Each row below holds a small network's activations on one input, seen along a few directions.
Each table varies a few parts of the input and shows all the possible inputs, shuffled.
A made-up example of a description, with smaller parts first: ring(8) and (point or ring(9) or (values(3) and line(4))).
Shared parts are said once, and a part with two or three values counts as separate values.

Other details of the inputs shift rows strongly along three fixed directions, in all tables alike. That doesn't count.
These rows show it; all are for the same input, with only those details redrawn:
[ 2 -8 -2 -4 -6  4 -7 -4  5 -3  1 -2]
[ 22  15 -10  -3 -24  13  22 -20   9  24  -9  23]
[ -7 -13 -14  15  28  16  25  18  -2  11 -51 -24]
[-12  -3   4   2  16   2  -4  -6  -8   3  -2  11]

Table:
r1: [ 4 -3  3 -1 -8  5 -4 -1 -3 -3  6 -8]
r2: [-11   2   2   0  21  -5   2  -5  -4  -3   2  10]
r3: [ 2 -8 -2 -4 -6  4 -7 -4  5 -3  1 -2]
r4: [  6   0   1  -3  -6  -3   3   4  -2 -11   8  -6]
r5: [  2   2   5   6 -11  -2  -3   7   2  -4   7  -6]
r6: [ 3 -9  3 -6 -7 -1 -4 -3  4 -5 -1 -1]
r7: [-12   6  12  10  11  -7   2   5 -10   1   2   9]
r8: [ 10  22   4   0  -5   6  30 -18 -10  27 -12  35]
r9: [-13   8   6  13  14  -3  -4  -1  -7   5   4   5]
r10: [-13  18   2 -12  14 -14 -13  19  -8  15  -4   9]
r11: [ 5 -7 -2  1 -5  5 -7 -4  1  1  6 -7]
r12: [  3   7  -4 -26  -7  -6 -16  16  -2   8  -3  -5]
r13: [-2 -3 -4  7 -8 -2 -6 -1 10 -1  6 -5]
r14: [ 3 -1 -2  9 -6 -1 -7  1  8  0  8 -6]
r15: [-10   2  11   3  13   2   0  -1 -17   3   2   6]
r16: [-13   3  11   8  12 -10   1   2  -5   0  -2  12]
r17: [  5  -5   6  -4 -10   2  -1   2  -5  -5   4  -5]
r18: [ 4 -3 -7 -2 -2  0 -2 -2  7 -9  6 -3]
r19: [ 10  -7 -23  13   8  16  27  21   6   0 -38 -43]
r20: [ 0 -3  2  2 -7 -5 -4  1 13 -4  2 -2]
r21: [-14   3   4  10  15  -5  -4  -1  -1   3   0  12]
r22: [ -8   8   6   4  17  -2   4   0 -14  -3   6   5]
r23: [-13   2   9   7  14  -9  -1   0  -2   1  -2  12]
r24: [  2  -1   6   3 -11  -7   0   7   4  -7   3  -2]
r25: [ -9   3   5   0  18  -8   5  -2 -10  -5   1  10]
r26: [ 5  2 -2  0 -4  1  1  1 -1 -9 10 -8]
r27: [  6  -2   1  -4  -6  -5   4   3   0 -12   5  -4]
r28: [  1   2   3   7 -10  -1  -4   5   3  -3   7  -7]
r29: [ 2 -3 -9  0 -2  0 -2 -5  6 -7  9 -6]
r30: [ 4 -9  5 -6 -8 -2 -2 -1  0 -6  0 -2]
r31: [ 23  20  -8   0 -25  15  22 -20   3  25  -5  16]
r32: [ 2 -9  2 -6 -6  1 -4 -4  6 -3  1 -3]
r33: [ 0 -8 -4 -1 -6  4 -6 -6  3 -1  4 -6]
r34: [ 7 -1 -7  2 -1  1 -3 -3  4 -5 10 -8]
r35: [-10  18  -4 -20  19 -12  -9  15 -12   9  -2   7]
r36: [  5  -4  -3  -5  -2  -5   1  -2   7 -11   3  -2]
- The inputs of r21 and r3 match in every part but one. If r28 is changed in the same way as r21 into r3, which row does it become? => r1
- Describe the family of inputs behind these rows. => values(3) and (point or ring(11))
- Which other rows does r16 become when the values(3) part takes its other values? List them by row number. => r25, r30

Table:
r37: [-24 -34  22   2  31 -19 -29   5 -12 -17   4 -10]
r38: [ 39   1 -12 -21 -36  -1   2 -25  14  -1  25   9]
r39: [  0   3 -15 -47   3 -25 -24  34   5  14 -17 -13]
r40: [-14 -17  -1   8  17 -12 -20  -7   2   1  10   5]
r41: [  6   2 -18   2 -11  13   8  -4  22  -2 -12  -4]
r42: [ -4 -33  -2  -3 -13  -7 -19   5  24 -14   5 -32]
r43: [ 18  35  11   0 -36  -5  31 -19  -1  19   8  37]
r44: [  6 -18  -7   4 -10   8 -31  13  11 -13  11 -37]
r45: [ 32   7 -25 -14 -35  21  28  -8  20  -5 -12  -4]
r46: [ -8  -1  -8   7  44  14  21   8 -14  -2 -30   3]
r47: [ 20 -12 -13   1  -3  22  17  20  -6   2 -26 -37]
r48: [-30 -22  19  12  28  -1 -39  15 -10  -7  13 -14]
r49: [-28  -6  28   7   5 -26 -30   9  -6 -26  29  -4]
r50: [-32   9  -2   8  55   6  11  -4 -20  -1 -15  17]
r51: [-35  13  17   8  46 -19  -3   5 -31 -15  19   9]
r52: [-14  36   1  22   6  -9  21 -14  -6  26   3  40]
r53: [ -9  -6  -1  16  19   0  33  32 -10  -8 -36 -35]
r54: [-20  29   9  26  23  -4  31  -1  -7  30 -16  29]
r55: [  1 -28  -7   6  29   5  24  18  -8   1 -41 -30]
r56: [  4 -11   1  -5 -15 -11  -2  22   2 -34  14 -37]
r57: [-35  -8   4  11  35   2 -26   9 -15  -5   4 -21]
r58: [ 13  -4 -15  -1   3  12   4   3  11 -13  -8  -8]
r59: [  6 -15 -25   7   1   6  16   5  20   6 -29 -37]
r60: [ -4  27  -4  13  35  16  19 -11 -26  33 -13  23]
r61: [ 25   5 -21 -12 -22   4  16 -20  16   7   3  -4]
r62: [  0   7  22  -1  -3 -18  -8   1 -14 -15  32  16]
r63: [ 30  -1   5 -13 -49   6  -4 -16  22  -6  10  22]
r64: [ -2 -29  -2  10  26   3  20  17  -5   4 -46 -29]
r65: [-14 -19   4  10  11  12   2  21  -9   2 -34 -37]
r66: [-24 -10  16   3   3   0 -33  -1  -4  -2  23  -3]
r67: [-11  38  -3  18  31  -3  36  -5 -18  20 -10  23]
r68: [  2 -11   7  -6 -21   9  -8   4  -5  -4   0 -19]
r69: [  2  21 -14   2   5  14  23 -18   5  12 -11  24]
r70: [ 22  -4   8   5 -37  -9   1  14  16 -12   4 -15]
r71: [-24   7   1   3  40  -9   2 -21 -15  12   6  20]
r72: [  5  22  22  -3  -9   5  -1 -28 -23  26  18  49]
r73: [  0  20 -11   5   4  16  12 -11  -8  22  -5   4]
r74: [-28   9   5  21  30 -14  -2  12  -7  -6   3  -8]
r75: [-15  16   5   2  27  12  34 -13 -20  15 -25  37]
r76: [ -8 -11 -10   5  23  20  21  23 -19   2 -36 -39]
r77: [ -9  10  10  15  -3 -20 -20  -1   2  -7  32  17]
r78: [  6 -21  -3 -10  -4 -13 -32  -8  11 -22  33 -15]
r79: [ 34  19  -7   2 -25   3  36   5   4   5  -5   1]
r80: [ 15  41  -9   9 -15  -1  31 -15   5  20   7  23]
r81: [ 22  28  11   8 -23  -3  32  -9  -3  20  -3  32]
r82: [  0  -4  -6   1  10   5 -10  -2   7 -14   5   3]
r83: [ -5  -1 -11  31  28   0  19  33   5   0 -32 -34]
r84: [ -5   7  -5  -2 -19   2 -12 -21  15  -2  18  29]
r85: [ 24  21   2  -4 -19  17  22 -18 -13  29  -1  28]
r86: [ 24 -11 -10 -10  -7   3  18  -5   2   2  -8  -8]
r87: [ -8  17  14  15  23  12  18  -8 -26  37 -25  29]
r88: [  7 -17  -5 -10  -6   0  14  -3   0  -3 -10 -15]
r89: [  8   8  -4   6  17  19  41  -2  -9  16 -39  22]
r90: [ -1  -9  14 -19  -3  -6 -27 -11  -7 -32  39  20]
r91: [  3  -6  -8   3 -17  14   9  -1  25   2 -15   1]
r92: [ -8  20  -3  14  14   7  10 -22  -1  23  -6  53]
r93: [ 16 -14  -6 -22 -33   7  -6  -2  14 -32  15 -13]
r94: [ -8 -16  14  -7 -24  -1 -39   0   2 -16  25 -17]
r95: [ 24  -7  -8 -16 -20  -7 -16 -19  13 -11  32  -1]
r96: [-12  -8  18   6   8   2 -25   2 -12   3   6   1]
r97: [ -1  -2 -10  -2   2  12  -7   4  -5  -5   3 -27]
r98: [ -4   9  13   5  14  -7   9 -26  -8  29  -4  42]
r99: [ 25  -8 -16   0 -28  10  38  -4  19  21 -43 -16]
r100: [-19   3   5   3  -7  -1 -30 -14  -6   4  29  11]
r101: [ -6 -27  11 -12 -18 -16 -31  -9  12 -19  22 -13]
r102: [ 16  19   8 -15 -38   7  14 -32   6   8  10  47]
r103: [  6 -32   7  -7 -15   3 -17  14  11 -32  -3 -21]
r104: [-34  -1  13   0  19 -22 -31 -30 -10   2  38  36]
r105: [-25 -20   7  16  36   5  -9  16   4  -7 -19  -3]
r106: [ 27   6 -11   3 -25  -5   2  11  16 -17  15 -21]
r107: [-29 -13   8  -4  32   0 -28   9 -27 -21  18 -23]
r108: [-13  19  32   8   1 -24 -19 -13 -11  -1  38  42]
r109: [ 33   7  -5  11 -47   0  12   8  33   5   4  -7]
r110: [ 33  -2 -31   8 -15  13  31  -3  27  24 -33 -17]
r111: [  5   6   0  16  -9   0  33  18   5   7 -34 -18]
r112: [  9   5  -4 -19 -10  -7   1 -28  -2  -1  26  16]
r113: [-17 -17  10  -2  20  -7   6  -4 -13   1 -13  -3]
r114: [-29 -27  20   6  29  -6 -33  12  -5 -27   1  -2]
r115: [ -2   7  15 -12 -28  -3 -18 -27  10  -7  27  39]
r116: [  0 -28   3   2  -1  -7 -18   2  17  -5   7 -14]
r117: [-14  13  12  -1  13  -7 -28 -26  -2  -5  37  48]
r118: [ 39  16 -17   5 -40   0  15   4  25  -2   9 -13]
r119: [ 20   3  -4  -8 -28   7 -26 -11   7  -4  34  -5]
r120: [-28  -3   6   1  53  -6  19  -8 -31   9 -14  11]
r121: [ 17  -9 -13   6 -33  12 -18   3  16   3   7 -18]
r122: [ 15  11 -19 -53 -29 -12 -26  35  21   1 -12  -5]
r123: [-16 -21   5   0  16  10  -5  20 -19 -12 -13 -36]
r124: [ -9  34   6 -40  -3 -39 -34  32  -6   7  19  18]
r125: [ -2  12  -6 -49 -13 -16 -48  37  -3   9   6 -13]
r126: [ 37   4 -23  -3 -24  26  21   5   5  11 -17 -23]
r127: [ -4 -28   5  -8 -19   2 -17  11  16 -31  -5 -23]
r128: [  2  -2 -10  19  30   2  28  33  -8  -8 -31 -35]
- The inputs of r61 and r97 match in every part but one. If r64 is changed in the same way as r61 into r97, which row does it become? => r72
- The inputs of r91 and r42 match in every part but one. If r41 is changed in the same way as r91 into r42, which row does it become? => r59
- Describe the family of inputs behind these rows. => values(4) and (point or (values(2) and ring(11)))
- Which other rows does r92 become when the values(4) part takes its other values? List them by row number. => r40, r77, r121
- Which other rows does r51 become when the ring(11) part takes its other values? List them by row number. => r43, r49, r52, r53, r54, r56, r67, r74, r80, r111
- Which other rows does r79 become when the values(4) part takes its other values? List them by row number. => r47, r86, r90
